A small network was trained on invented records. Each row is its activation on one of them, seen along a few directions.
Each row is followed by the record's values for the fields KIPEN, GEKO, NIN, ZATI, LASO, NALU, LUGA.
Not every record has every field; a missing one is left out.
The largest differences between rows may come from other fields.
In the rows, 500 means zero.
Strong random noise was added to every row along 4 fixed directions; ignore it. To show where, here is one row again and again, with new noise each time:
[438 517 520 503 598 614 343 437 483 528 528 497 407 544 567 414 625 721
 550 574 478 634 492]
[558 481 486 605 455 434 636 567 507 515 451 579 571 454 421 542 391 323
 497 513 427 564 400]
[535 563 436 557 540 430 285 377 507 421 597 540 498 408 479 598 534 408
 398 512 754 376 624]
[465 521 571 485 574 643 610 638 455 566 548 464 334 712 512 471 667 612
 520 568 256 579 464]
[483 549 535 493 572 593 511 571 464 521 591 469 350 656 501 522 671 564
 469 549 411 487 537]
[503 431 486 608 493 473 485 445 523 535 365 611 627 350 508 410 328 495
 599 557 427 752 332]

[546 512 523 432 447 526 632 529 547 509 407 568 572 493 594 481 309 396
 574 440 531 360 640] => (KIPEN geved; GEKO pemef; NIN dele; LASO bibi; NALU zumi; LUGA maf)
[387 454 467 478 573 588 292 373 487 536 475 462 486 415 588 334 584 756
 508 633 497 670 546] => (NIN dele; LASO bibi; NALU das; LUGA maf)
[517 446 499 544 428 485 586 503 481 514 436 548 554 505 475 432 454 503
 611 486 422 677 347] => (NIN dele)
[477 436 413 647 461 330 479 484 485 436 460 556 671 298 400 532 352 294
 441 593 445 681 360] => (NIN dele; LASO lup; NALU das; LUGA maf)
[559 470 555 507 412 502 792 711 430 590 461 465 487 607 422 450 477 464
 536 542 251 571 371] => (KIPEN geved; GEKO pemef; NIN dele)
[511 516 483 519 468 476 593 543 583 543 483 521 493 472 427 479 471 465
 499 428 570 475 486] => (KIPEN rut; GEKO kisut; NIN zisa; ZATI dut; LASO bibi; NALU zumi; LUGA maf)
[466 482 575 476 560 538 472 569 400 478 568 467 374 663 598 480 612 518
 480 631 249 473 563] => (NIN dele; LASO bibi; NALU das; LUGA ramuf)
[474 519 512 486 426 617 498 486 591 536 400 496 592 508 565 328 408 772
 693 445 608 630 425] => (KIPEN geved; GEKO pemef; NIN dele; LASO bibi; NALU zumi; LUGA ramuf)
[479 463 490 438 527 483 333 423 468 501 484 555 477 487 608 407 500 607
 521 517 593 439 673] => (NIN zisa; ZATI risi; LASO bibi; NALU zumi; LUGA maf)
[567 414 439 604 379 276 689 643 442 483 465 570 648 389 340 580 323 138
 390 610 309 481 450] => (NIN zisa; ZATI dut; LASO lup; NALU das; LUGA maf)
[510 528 453 473 473 478 542 440 576 588 402 525 629 306 505 448 402 531
 469 476 708 418 635] => (KIPEN geved; GEKO pemef; NIN dele; LASO lup; NALU zumi; LUGA maf)
[414 485 573 483 469 527 531 605 396 544 557 475 388 660 498 387 697 692
 571 584 290 636 444] => (NIN dele; LASO lup; NALU zumi; LUGA ramuf)
[516 483 582 427 406 540 631 566 436 581 435 559 493 620 598 381 472 624
 670 460 434 477 503] => (KIPEN geved; GEKO pemef; NIN dele; LASO lup; NALU zumi; LUGA ramuf)
[479 528 533 496 397 528 483 595 435 471 561 451 365 688 510 431 638 686
 632 380 550 433 517] => (KIPEN rut; GEKO kisut; NIN zisa; ZATI risi; LASO bibi; NALU zumi; LUGA ramuf)
[457 553 539 396 629 604 558 542 608 576 496 399 420 510 543 482 558 590
 390 560 525 357 758] => (KIPEN rut; GEKO kisut; NIN dele; LASO bibi; NALU zumi; LUGA maf)
[470 553 514 398 796 508 224 410 505 386 678 389 360 432 589 631 610 380
 213 674 536 260 823] => (KIPEN rut; GEKO kisut; NIN dele)
[542 437 466 617 432 390 657 533 575 578 366 538 690 284 363 433 333 419
 492 532 471 737 341] => (NIN dele)
[488 586 507 574 362 476 596 540 455 546 571 459 461 608 385 491 685 635
 520 382 686 429 520] => (NIN dele; LASO bibi; NALU zumi; LUGA ramuf)
[481 623 440 469 405 556 557 495 532 601 531 402 463 571 405 417 740 834
 479 381 885 366 676] => (NIN dele; LASO bibi; NALU zumi; LUGA maf)
[555 523 517 438 637 426 368 515 450 315 645 513 388 543 574 742 524 156
 270 537 387 246 686] => (NIN zisa; ZATI risi)
[501 459 543 535 539 593 418 329 622 465 345 593 583 339 618 479 322 527
 563 458 454 620 385] => (NIN zisa; ZATI dut; LASO bibi; NALU zumi; LUGA ramuf)
[451 506 463 564 421 344 611 663 391 577 627 410 452 594 344 477 648 482
 356 580 314 538 430] => (KIPEN geved; GEKO tirez; NIN zisa; ZATI risi; LASO lup; NALU zumi; LUGA maf)
[490 549 524 477 531 526 535 507 572 548 463 500 547 476 496 447 439 564
 471 501 521 504 509] => (KIPEN geved; GEKO pemef; NIN zisa; ZATI risi; LASO bibi; NALU zumi; LUGA ramuf)
[527 598 452 464 483 462 401 424 457 388 659 481 423 576 474 635 638 409
 450 411 736 291 598] => (KIPEN geved; GEKO pemef; NIN dele)
[494 410 565 468 545 458 472 586 344 384 605 519 430 607 576 533 523 329
 459 675 133 472 508] => (NIN dele; LASO lup; NALU das; LUGA ramuf)
[543 535 436 568 405 445 656 526 560 525 501 478 569 490 336 565 548 473
 518 409 625 506 348] => (KIPEN rut; GEKO pemef; NIN dele)
[536 503 391 589 348 321 529 515 455 503 565 493 610 396 328 533 479 440
 438 509 699 511 446] => (KIPEN geved; GEKO pemef; NIN dele; LASO lup; NALU das; LUGA maf)
[496 527 439 617 377 440 321 262 593 519 415 545 651 282 490 406 406 679
 640 379 913 557 440] => (KIPEN rut; GEKO tirez; NIN dele; LASO bibi; NALU zumi; LUGA ramuf)
[514 542 424 564 457 484 355 357 558 465 517 513 553 389 402 510 583 617
 475 426 773 575 401] => (NIN zisa; ZATI dut)
[498 572 501 492 503 514 615 552 471 491 560 458 432 618 431 567 606 496
 514 454 478 473 462] => (KIPEN rut; GEKO pemef; NIN dele)
[513 519 484 471 440 450 533 514 487 508 514 468 439 507 456 543 510 462
 390 468 619 357 599] => (KIPEN geved; GEKO kisut; NIN zisa; ZATI dut; LASO bibi; NALU zumi; LUGA maf)
[511 483 594 457 470 557 808 687 579 644 351 484 574 503 509 400 341 525
 549 526 332 551 523] => (KIPEN geved; GEKO kisut; NIN dele; LASO bibi; NALU zumi; LUGA ramuf)
[526 496 507 575 435 442 704 638 454 526 460 533 518 571 403 557 439 309
 507 473 328 554 333] => (KIPEN geved; GEKO tirez; NIN zisa; ZATI dut)
[514 451 513 455 591 455 184 347 511 426 428 579 561 348 697 408 314 508
 475 617 656 350 762] => (NIN zisa; ZATI dut; LASO bibi; NALU zumi; LUGA ramuf)
[503 418 447 564 440 525 355 367 519 521 378 571 613 407 535 363 431 749
 781 416 538 789 226] => (KIPEN rut; GEKO pemef; NIN zisa; ZATI risi)

Here are new rows. What are their fields?
[511 571 477 481 593 518 375 418 509 390 629 469 414 589 413 700 578 385
 428 435 508 414 469] => (KIPEN rut; GEKO pemef; NIN zisa; ZATI dut)
[430 481 498 496 525 533 453 413 542 599 384 526 571 361 559 285 469 741
 563 512 561 679 517] => (NIN dele; LASO bibi; NALU zumi; LUGA maf)
[490 432 552 497 529 487 618 622 442 520 434 517 442 587 491 467 443 395
 536 589 202 598 392] => (KIPEN rut; GEKO kisut; NIN zisa; ZATI dut)
[468 422 537 542 387 423 672 635 331 525 439 542 535 621 476 409 437 560
 675 576 232 728 294] => (KIPEN geved; GEKO pemef; NIN dele; LASO lup; NALU das; LUGA ramuf)
[478 523 523 537 475 587 666 541 560 513 481 497 490 613 358 607 570 503
 531 382 336 706 217] => (NIN zisa; ZATI dut)
[497 583 499 404 608 613 440 554 574 497 523 442 452 486 577 474 442 495
 394 575 469 308 766] => (KIPEN geved; GEKO pemef; NIN zisa; ZATI dut; LASO bibi; NALU zumi; LUGA maf)
[556 567 486 554 389 494 627 551 575 451 384 571 649 442 451 476 278 446
 629 377 635 438 477] => (KIPEN rut; GEKO pemef; NIN zisa; ZATI dut; LASO bibi; NALU zumi; LUGA ramuf)
[518 488 446 604 458 482 452 395 576 499 469 532 601 380 432 489 491 528
 535 456 645 644 346] => (NIN dele)
[561 482 491 499 474 469 503 461 509 429 485 568 542 443 492 601 379 290
 493 474 464 486 405] => (KIPEN geved; GEKO pemef; NIN zisa; ZATI dut)
[523 504 515 457 479 532 550 528 470 492 533 500 459 585 513 514 542 472
 548 493 449 488 453] => (KIPEN geved; GEKO pemef; NIN dele)
[452 491 467 467 569 420 296 451 446 439 584 476 448 536 488 485 634 530
 384 594 484 516 497] => (NIN zisa; ZATI risi)
[596 586 408 530 339 315 519 534 454 460 660 439 488 509 312 629 620 335
 359 408 865 249 606] => (KIPEN geved; GEKO kisut; NIN dele)
[509 502 499 481 615 535 455 453 532 456 489 558 489 464 530 549 425 417
 531 546 360 546 437] => (KIPEN rut; GEKO pemef; NIN zisa; ZATI dut)
[572 580 444 530 563 343 502 531 524 410 653 432 485 398 342 723 532 181
 213 511 690 221 663] => (KIPEN rut; GEKO kisut; NIN dele)
[463 504 568 439 570 552 578 627 447 589 526 405 389 577 506 428 593 584
 457 623 314 570 542] => (KIPEN geved; GEKO kisut; NIN dele)
[614 576 519 561 397 387 825 720 557 487 501 507 577 494 299 656 388 141
 324 393 526 230 612] => (NIN zisa; ZATI dut; LASO bibi; NALU zumi; LUGA ramuf)
[483 487 545 422 541 564 444 484 418 475 471 527 435 600 637 445 505 544
 601 564 364 525 518] => (KIPEN geved; GEKO pemef; NIN dele)
